A small network was shown many inputs. Here are its activations along a few directions, one row for each input.
In each table, some parts of the input vary, and every possible input appears once, in random order.
Descriptions start from the smaller parts, as in this example, which fits no table here: one of 4 places along a line, together with either a single point or one of 11 places along a line or (one of 3 separate values, together with one of 5 places around a ring).
Shared parts are said once, and a part with two or three values counts as separate values.

Other details of the inputs shift rows strongly along two fixed directions, in all tables alike. That doesn't count.

Rows:
x1: [  0 -23  -4  41  31  -1  -2 -30  -8  -8 -24]
x2: [ -7 -15 -21   1   7  11   0 -14   1  19  -8]
x3: [-42  -7  -2 -41 -13  15  16   0 -14  31  -5]
x4: [ 37  26  20  25  -7  -6 -20  13  14 -26  -1]
x5: [ -2 -11 -35  44  53  -8 -10 -27   2  14 -17]
x6: [ 47  24  14   9  -2  -4 -11  21  17 -41   5]
x7: [ 49  16  19   6  -4   3  -9  21   6 -35  -7]
x8: [ 14  23  20 -38 -35  -4  -2  24   5 -15  27]
x9: [ -2 -16 -13  43  41  -8  -3 -34 -14   5 -34]
x10: [ 39  22  24  13 -13  -2 -28  16   4 -43   5]
x11: [  3 -22 -29  42  42  -5  -9 -26 -18   2 -22]
x12: [  9  -4 -28  47  40 -11 -17 -37   0  15 -19]
x13: [-41   0 -21 -33  -8  -7  13  -9  -7  41  22]
x14: [-29  -8  11 -37 -12  -3  18  -8   6  46  11]
x15: [  8   2  19 -30 -23  -8  14  27   1 -13  17]
x16: [-45 -15 -10 -32  -4  19  23 -13 -11  35  -4]
x17: [-17  -1   3 -26   2   9  16  -3 -12  15  -9]
x18: [-16 -20 -11   2   4  -6   1  -4  -9   8  -4]
x19: [  3   9  14 -43 -38  10   5  30   6   3  10]
x20: [ 12  24  16 -38 -37   3   1  39  16 -17  23]
x21: [-43   2 -14 -33 -19  -2   5  -1  -5  36  22]
x22: [  1 -12 -30  52  46   0 -12 -24   9   4 -14]
x23: [ -3  -3  18 -31 -33   0  18  26   5  -9  22]
x24: [-56 -17 -10 -35 -15   0  21 -10 -12  46  -3]
x25: [ 40   8  23  19 -10   5  -5  22   2 -45   4]
x26: [-44 -17  -1 -38 -18  -2  20  -2 -10  30   1]
x27: [ -7  -6  15 -19  -7  -8  17   3  -7   0  -1]
x28: [ 36  23  21  19  -2  -2 -12  28  16 -35   4]
x29: [  0 -14 -28  47  36   0 -28 -40  -6  -1 -12]
x30: [-10   9  -4 -14 -17   0   6   1  13  20  18]
x31: [-19   0 -13   4   2   1   0 -13   0  15  13]
x32: [  7  -8 -30  38  35   3 -16 -23   9  -3 -11]
x33: [ 40  12  26  17 -11   1 -13  29  -3 -46  -2]
x34: [ 36  17  42  21 -10   3   2  17   5 -46  -8]
Each input here is: either a single point or (one of 3 separate values, together with one of 11 places along a line).
Which other rows does x20 become when the choice among 3 separate values takes its other values? List them by row number.
Answer: x6, x32
Which other rows does x27 become when the place on the line of 11 takes its other values? List them by row number.
Answer: x5, x6, x7, x8, x9, x11, x12, x13, x15, x17

Rows:
x35: [-16 -18 -10 -36 -15  10  15   1 -15  11  -8]
x36: [ 18  22  22   0 -27   0 -19  15   8 -12   6]
x37: [ 14   4   9  28  28  10  -1   6  -6 -22 -24]
x38: [  1  19  -9  29  27   5 -22 -22  -4   7 -21]
x39: [ 55  28  54 -16 -29  -2   4  31  13 -43  16]
x40: [-24  11   3 -21  -3   9  18  -7   3  23  14]
x41: [-29   6   1 -18  -4 -16  25   0   1  20  16]
x42: [ -1  -3  -9  17  18  19  -3 -10 -12 -17 -24]
x43: [  3   3 -34 -19 -13  -9   0  25   2   5  37]
x44: [  2 -20  -4  32  21  12  -8  -6  -1  -2 -25]
x45: [-14 -17  -8 -37 -13  17  15   3 -12  14 -11]
x46: [-26   8   4 -20  -5   3  16  -8   1  21  18]
x47: [-30  18  -1 -24 -15 -13  -2  -7 -12  22  16]
x48: [ 18   0 -47  25  23  -1 -17   5   5   0   6]
x49: [ -3 -23 -12  35   9  10 -13 -18 -14 -17 -16]
x50: [-27  20  -2 -26 -13  -5  -2  -5  -7  25  11]
x51: [ -7   3   8 -13 -19   3  17  11  23  16   6]
x52: [  1   4  -7  37  34 -12   5 -18   3  -1 -14]
x53: [ 10 -22  -6  18  31  -2  -4  -9 -10  -4 -32]
x54: [-17 -20  -8 -36 -16   4  15   0 -18   8  -4]
x55: [ 37  40  56  -8 -27  -5   4  31   7 -47  29]
x56: [  3   8  -3  29  34  11  -1 -24   3   5 -12]
x57: [ 18  -8  -1  23  23 -18   3 -12   6  -1 -17]
x58: [ 22   4 -42  19  19   5 -14  11   8  -2   6]
x59: [  0   4  -9  30  35  -1   6 -14   8   6 -20]
x60: [ 21   1  13  38   8   1 -12 -13   8 -15   1]
x61: [-30  -4  -9 -28 -12  16  16   1 -14   5   0]
x62: [ 43  10  42 -19 -38  -5   2  37 -10 -60   7]
x63: [-32 -24  -3 -15 -12   3  11   4  -6  20   5]
x64: [-38 -10 -12 -22 -10   2  14  -9 -24   6   7]
x65: [-28 -18  -7 -22 -24  19   9   2  -8   7   3]
x66: [ 32   2  11  27  21   0  -8 -14   3 -13 -14]
x67: [  5 -26  -4  22  28 -16  -4 -12 -19  -7 -22]
x68: [-22  -4   2 -17 -17  10  12  -7  10  28  16]
x69: [ -6  -8 -14  30  24   7  -5 -19 -20 -20 -21]
x70: [-20  -1 -30 -28  -9  -6  -9   2  12   9  34]
x71: [  5   5  -7  32  11   7 -29 -18   4  10 -17]
x72: [  6   4  -1  30   3  -5 -27 -15   0   1  -7]
x73: [  2 -17  -7  26   8  22 -12 -10  -5 -15 -21]
x74: [ 14   3 -30  12  20  10 -25  -4  21  -7   6]
x75: [  0  -4   1  21  29   4  -1   0 -10 -11 -20]
x76: [-19   0 -35 -27  -5   5  -9   3  20  15  26]
x77: [ 22   2  31   4 -34   5  -7  24  -7 -50  11]
x78: [-26  -9   0 -11 -19 -15  17   0  10  22  19]
x79: [  8 -15  -7  28  29 -26   2 -23   1   1 -17]
x80: [-13  -7   3 -27 -10 -10  15 -11  -4  24  17]
x81: [ 20  -5  -2  19  24  -6   5 -10  12   4 -23]
x82: [ 46  12  50 -19 -25  -4   8  46   1 -49   1]
x83: [ 34   3  11  23  20   6  -7 -12   8 -10 -17]
x84: [-34  -9  -4 -21   3   0  19   4 -13  17   0]
x85: [-10  16   9 -17  -7  -4  25  11  11   9   8]
x86: [-11   7  -5 -35 -13   2  -4  -2   0  34  -3]
x87: [ 46  31  34  -9 -21  -5 -17  23   4 -28  -2]
x88: [-26  21  -4 -25 -11   1  -1  -4  -4  27   6]
x89: [ -8 -12  -4  31  33 -11  -2 -12 -19 -12 -16]
x90: [-12  -4 -48 -21  -5  -3   2  15   4  23  30]
x91: [ 36  14  49  -5 -35   8   1  50  10 -48   7]
x92: [ 25   8 -17  19  13  -1 -29   2  19 -29  12]
x93: [-12  -2  14  -9 -22  -3   6  -3   6   8  25]
x94: [  2 -13  -7  41  19 -11  -2 -17  11   4 -10]
x95: [-31 -23   2 -17 -16  -5  10   8 -10  15  12]
x96: [ 48  34  49 -19 -37 -17 -16  33   0 -39  17]
x97: [-16 -11  -8 -24   0  -8  23  -5   6  33  -3]
x98: [-11   0   7 -12 -18  -3  17  10  19  16  10]
x99: [  8  -4   2  29  12  14  -8 -18  12   5  -6]
x100: [ 11 -21  -6  19  33   5  -2  -8  -8   0 -35]
x101: [-14   5  -3 -35 -16 -10  -3  -3  -6  29   4]
x102: [-27   3   0 -18 -28 -10  -9  -4  -4  25  18]
What do these inputs look like to the network?
Answer: one of 4 places along a line, together with either one of 2 separate values or (one of 3 separate values, together with one of 5 places along a line)
Changing only the place on the line of 4 turns x42 into x69. The same change can be made to x58. Which row results?
Answer: x90
Changing only the place on the line of 4 turns x50 into x38. The same change can be made to x94. Which row results?
Answer: x51
Which other rows does x72 become when the place on the line of 5 takes its other values? List them by row number.
Answer: x49, x60, x63, x94
Which other rows does x57 become when the place on the line of 4 takes its other values? List them by row number.
Answer: x79, x81, x97
Which other rows does x64 become when the choice among 3 separate values takes its other values? List them by row number.
Answer: x62, x77
A walk changes only the place on the line of 4. It starts at x56 and steps to x40. List the rest of the walk in order.
Answer: x46, x55
